A small network was trained on invented records. Each row is its activation on one of them, seen along a few directions.
Here are examples, each followed by its value of one field, F.
The word none means that the record has no F.
Other fields move the rows too, some of them a lot.
(in the rows, 500 means zero)
Random noise pushes rows far along 8 fixed directions. That doesn't count. These rows show it; they differ only by the noise:
[699 638 615 343 455 623 575 580 573 412 609 400 487 383 513 587 596 398
 294 411 514 395 540 531 516]
[699 634 547 625 561 238 327 405 714 461 525 413 392 266 377 441 614 482
 244 480 412 559 582 420 379]
[464 358 455 421 520 657 448 690 674 373 371 521 640 315 666 518 522 589
 498 521 443 510 535 426 510]
[599 509 631 432 538 544 513 481 502 700 571 356 341 411 340 494 624 394
 378 470 616 504 588 324 484]
[594 596 410 531 505 588 487 612 460 403 489 498 615 468 530 685 455 498
 478 640 465 553 575 624 481]
[502 553 650 475 302 614 522 578 511 387 690 515 462 446 654 541 595 367
 397 476 599 325 436 625 510]
[520 538 668 603 409 349 386 314 801 478 629 413 237 358 485 351 566 513
 361 473 455 389 501 428 463]
[323 331 695 423 479 451 453 375 584 681 453 384 402 422 476 378 686 539
 527 484 603 513 462 215 485]
[483 619 466 368 447 645 595 490 454 359 431 427 696 622 607 769 433 616
 604 692 424 518 503 637 554]
[432 288 536 508 535 583 414 676 532 599 450 519 504 289 525 413 633 450
 466 463 613 544 538 317 459]

[448 497 427 410 647 373 588 500 385 358 242 503 829 378 501 408 558 661
 592 279 311 677 442 551 474]
f6
[407 328 454 555 562 766 621 556 604 622 457 500 392 519 485 406 341 626
 697 425 514 471 565 449 645]
none
[524 472 371 348 414 641 356 602 613 358 495 632 642 350 749 661 431 536
 437 837 592 451 618 430 398]
f5
[412 418 563 442 543 458 531 427 614 502 439 484 516 368 570 379 566 615
 489 340 453 490 457 353 502]
f1
[456 475 693 346 320 636 713 402 529 459 709 507 433 328 517 364 471 494
 446 318 637 315 490 592 485]
f5
[645 548 448 598 588 321 457 517 393 515 571 548 507 313 385 458 561 412
 358 474 508 535 567 518 381]
f1
[441 354 487 390 554 379 349 556 556 474 377 498 520 433 532 338 632 526
 466 430 429 545 521 300 470]
f8
[280 471 617 623 401 218 424 321 579 312 421 537 547 450 605 322 607 619
 596 303 363 496 239 591 473]
f4
[427 456 578 623 429 537 495 371 588 598 614 552 314 393 452 418 405 517
 453 495 656 443 526 458 431]
f5
[348 412 598 519 587 307 491 469 286 575 401 519 650 503 450 393 695 546
 542 348 540 594 350 486 446]
f7
[541 512 580 474 332 492 364 502 667 440 557 560 438 397 623 468 569 431
 282 467 545 355 406 469 464]
f9
[485 350 429 656 533 639 401 612 504 690 628 563 225 508 452 402 376 410
 487 617 564 441 652 477 542]
f7
[487 445 538 317 473 646 591 480 483 597 558 443 386 554 487 478 480 487
 458 507 587 440 576 374 533]
f2
[428 473 366 793 410 613 528 585 411 452 599 648 417 525 581 451 282 488
 630 485 476 440 495 762 547]
f6
[486 405 418 299 732 615 636 567 386 604 174 412 688 459 370 560 454 637
 631 428 455 690 577 373 540]
f4
[478 453 537 318 486 632 615 639 401 394 490 459 553 602 628 481 525 504
 550 363 481 415 456 571 625]
f8
[546 502 347 616 516 410 320 431 508 512 438 493 455 511 538 528 461 526
 564 763 397 616 571 449 442]
f6
[457 544 430 834 563 281 411 335 504 539 483 538 370 603 375 423 423 586
 647 563 425 585 488 603 458]
none
[313 410 570 467 350 651 485 611 310 570 562 557 533 667 757 684 678 320
 520 651 739 405 319 429 511]
f1
[447 431 413 802 450 594 381 761 402 597 582 634 454 546 519 516 496 374
 469 529 636 441 467 552 452]
f7
[613 529 573 295 537 473 522 417 579 567 522 382 411 441 437 449 583 481
 301 434 532 476 578 289 479]
f2
[665 565 553 303 609 462 455 393 751 394 441 293 313 589 510 402 536 571
 439 454 242 444 529 397 584]
f8
[806 814 510 449 574 650 766 630 514 392 507 360 582 483 358 677 449 480
 301 227 396 447 551 724 538]
f3
[480 495 518 693 453 541 409 548 567 522 646 564 298 425 537 415 472 442
 473 472 519 456 540 564 494]
f3
[486 528 527 377 457 568 450 546 382 582 568 523 532 511 541 645 529 372
 427 644 622 476 583 458 463]
f3
[453 340 589 368 457 428 379 488 640 441 519 461 439 378 604 310 676 440
 380 537 524 446 484 290 440]
f2
[621 519 415 368 556 508 264 489 578 673 448 428 400 502 516 596 567 404
 340 813 543 559 604 241 488]
f9
[507 588 442 379 469 512 476 495 541 436 336 395 626 573 597 682 489 566
 537 732 466 499 530 435 515]
f4
[421 438 510 449 544 544 614 347 608 574 453 397 439 593 426 469 367 648
 650 480 431 508 544 454 604]
none
[480 440 510 378 452 571 482 614 490 446 441 536 651 474 656 559 531 528
 478 441 559 477 382 504 503]
f9

Here are new rows. What is F for each?
[523 582 515 689 476 441 563 479 435 599 513 435 394 572 418 452 538 422
 466 366 517 472 416 549 483]
f6
[433 474 586 462 544 280 591 393 322 499 467 450 644 431 459 444 690 542
 524 341 488 586 360 494 447]
f1
[616 764 618 430 380 493 574 283 372 493 623 375 418 723 493 700 463 383
 440 586 524 394 455 604 531]
f6
[401 501 451 677 515 305 333 343 441 605 501 540 472 490 462 508 552 477
 490 646 501 598 483 391 414]
f1
[470 509 459 602 401 540 476 573 370 533 658 607 414 613 532 559 400 357
 543 694 572 460 517 632 495]
none
[513 682 465 259 421 502 380 358 512 444 428 396 544 705 623 793 522 501
 511 845 442 504 518 399 543]
f4
[507 331 402 542 391 754 421 662 453 684 664 650 352 340 521 554 381 344
 422 757 807 451 702 413 406]
f5
[523 427 401 384 599 694 616 696 422 511 394 497 692 513 527 624 461 530
 581 430 523 567 545 487 583]
none
[274 258 454 744 494 440 475 437 251 746 512 546 447 452 299 296 481 457
 735 493 590 647 486 463 428]
f6
[520 374 543 163 453 568 421 601 553 335 556 451 494 516 695 435 585 400
 480 601 439 350 518 436 550]
f8
